These are the activations of a small neural network, seen along a few directions. Each row is one input.
In each table, some parts of the input vary, and every possible input appears once, in random order.
Descriptions start from the smaller parts, as in this example, which fits no table here: one of 5 places around a ring, together with either a single point or (one of 2 separate values, together with one of 4 places along a line) or one of 9 places around a ring.
Shared parts are said once, and a part with two or three values counts as separate values.
In the rows, 128 means zero.

Other details of the inputs vary at random and push rows far along three fixed directions, the same in every table; ignore that.

Rows:
row 1: [104 113 167 141 192 144  76 136 115 148 135 113 132]
row 2: [102  99 151 144 136 139 113 108 136 136 116 138 156]
row 3: [116 143 191  73  91 146 112 106 130 130 168  30 158]
row 4: [119 107 129 143 182  88 115 161  89 153 125 133  53]
row 5: [114 109 124 188 124 158 142 107 167 118  82 226 185]
row 6: [129 127  86 136  62 120 168  95 152  91 104 163 166]
row 7: [140 148 151  92 113 150 137 131 140 137 150  96 144]
row 8: [133 131  65 145 116  95 135 124 122 100 122 137 117]
row 9: [114 109 147 174 144 173 134 113 160 128  78 231 192]
row 10: [161 138  66 117 122  88 168 157 110 127 125 143  69]
row 11: [ 98  94 165 174 198 119  84 146 109 163 121 132  87]
row 12: [123 124 151 110 164 140  82 131 113 147 156  81 112]
row 13: [147 125  52 115  98  70 178 141 105 117 119 146  80]
row 14: [125 145 162 138 168 152  93 141 124 130 134 124 139]
row 15: [157 157  80 117  86  89 166 145 115 100 131 115  89]
row 16: [145 146  92 103  71 105 157 119 138 111 147  81 119]
row 17: [146 118  68 132 141  76 152 155 106 143 137 130  53]
row 18: [107 116 167 160 157 126  98 134 117 133 120 127 115]
row 19: [112 103 106 150 110 116 148 105 134 116  95 177 151]
row 20: [150 158  86 152 133  96 128 153 109  96 126 129  85]
row 21: [135 152 190  37 122 141 117 137 113 157 189  10 118]
row 22: [141 134  67 127 104 107 126 114 125 103 133 118 112]
row 23: [142 138  85 136  65 136 175 103 160  94 101 172 172]
row 24: [122 129 141 108  79 156 139  90 164 124 144  95 185]
row 25: [124 139 171 125 133 143 111 134 133 138 142  95 128]
row 26: [108 106 173 152 179 146 112 142 116 153 102 184 134]
row 27: [136 134 143 149 171 125 124 164 117 151 129 147  85]
row 28: [110  93 135 153 172 120 115 137 113 149 109 164 110]
row 29: [142 153 121 135 119 137 108 127 129 106 136 116 128]
row 30: [143 121  63 101  86 105 173 116 139 124 132 128 129]
row 31: [141 145 121  48  66 116 145 105 133 129 181  10 133]
row 32: [114  99 142 153 194 109 105 156 101 163 119 141  71]
row 33: [100 117 142 174 128 171 103  90 163 103  99 180 214]
row 34: [100 101 153 174 126 165 119  92 162 121  90 187 195]
row 35: [141 136  94 126  82 137 177 113 151 101 100 192 172]
row 36: [145 151 104  95 117 129 134 130 124 117 149 100 135]
row 37: [113 128 214  61 127 193 104 106 154 166 172  54 194]
row 38: [126 131 170 154 188 116 108 173  93 148 114 156  74]
row 39: [114 134 179 135 138 141 112 132 125 129 127 120 133]
row 40: [117 115 154 100 101 192 143  85 177 142 130 145 226]
row 41: [127 118  98 141 136  78 135 145 101 127 123 125  69]
row 42: [134 142 169 100 130 149 125 137 129 137 142 103 140]
row 43: [144 145  66 128  56 137 148  87 157  76 120 141 176]
row 44: [120 111 150 148 181 130 116 154 110 151 112 170 104]
row 45: [162 148  63 122 134  98 136 156 103 115 134 137  71]
row 46: [148 155 105 124 105  85 153 154 101 109 129 114  74]
row 47: [126 140 182 143 193 157  68 152 113 142 136 121 115]
row 48: [122 121 139  95 102 135 128 104 145 144 159  67 148]
Description of these inputs: one of 6 places around a ring, together with either one of 2 separate values or one of 6 places along a line.
Changing only the place on the ring of 6 turns row 31 into row 10. The same change can be made to row 22. Which row results? -> row 45
Change only the choice among 2 separate values in row 22. List by row number the other rows that result. -> row 8
List by row number the other rows that have the place on the ring of 6 in common with row 7. -> row 9, row 14, row 27, row 35, row 38, row 42, row 47

Rows:
row 49: [142 135 112  78 123 156 105 112 140 138 177  60 151]
row 50: [105  89  95 187 111 110 127  93 141 106  83 187 144]
row 51: [136 146  97 181 101  90 153 146 112  86  93 167  83]
row 52: [ 82  99 160 180 176 173  60  89 153 127 112 157 186]
row 53: [119 106 113 114 112  73 148 136 105 147 135  93  82]
row 54: [182 183  91  11  27 142 203 113 148 113 176  66 171]
row 55: [170 183  97 134 150  91 112 184  89 110 156  94  42]
row 56: [119 119 183 130 161 155 134 142 133 155 109 183 138]
row 57: [141 150 126 113  86  87 173 152 112 126 128 108  84]
row 58: [135 172 160 104  87 137 118 120 133  94 150  55 146]
row 59: [150 110  40 140 158 108 145 144 122 131 108 184  98]
row 60: [109  73 108 150 154 133 148 120 135 156  95 215 142]
row 61: [105  89 139 110 141 187 126  87 157 162 117 171 218]
row 62: [139 159 110 185 156 107 107 160 112  98 111 160  80]
row 63: [145 150 144  82 103 189 141 113 164 120 134 137 210]
row 64: [156 172 163 106 173 136  84 177 102 142 170  72  75]
row 65: [126 150 184 117 118 105 129 154  97 127 152  57  75]
row 66: [ 82 100 217 155 226 191  21 116 130 164 152 101 167]
row 67: [107  87  92 178 121  83 145 118 119 117  94 175 102]
row 68: [125 117  54 175 123  76 126 121 118  93 103 154  93]
row 69: [122  96  94  78  37 147 198  59 186 125 115 146 230]
row 70: [118 132 237 107 169 141 110 160 109 178 148  74  96]
What is each input in this table made of? -> one of 2 separate values, together with one of 11 places around a ring
Changing only the choice among 2 separate values turns row 49 into row 64. The same change can be made to row 50. Which row results? -> row 51
Change only the choice among 2 separate values in row 52. List by row number the other rows that result. -> row 62
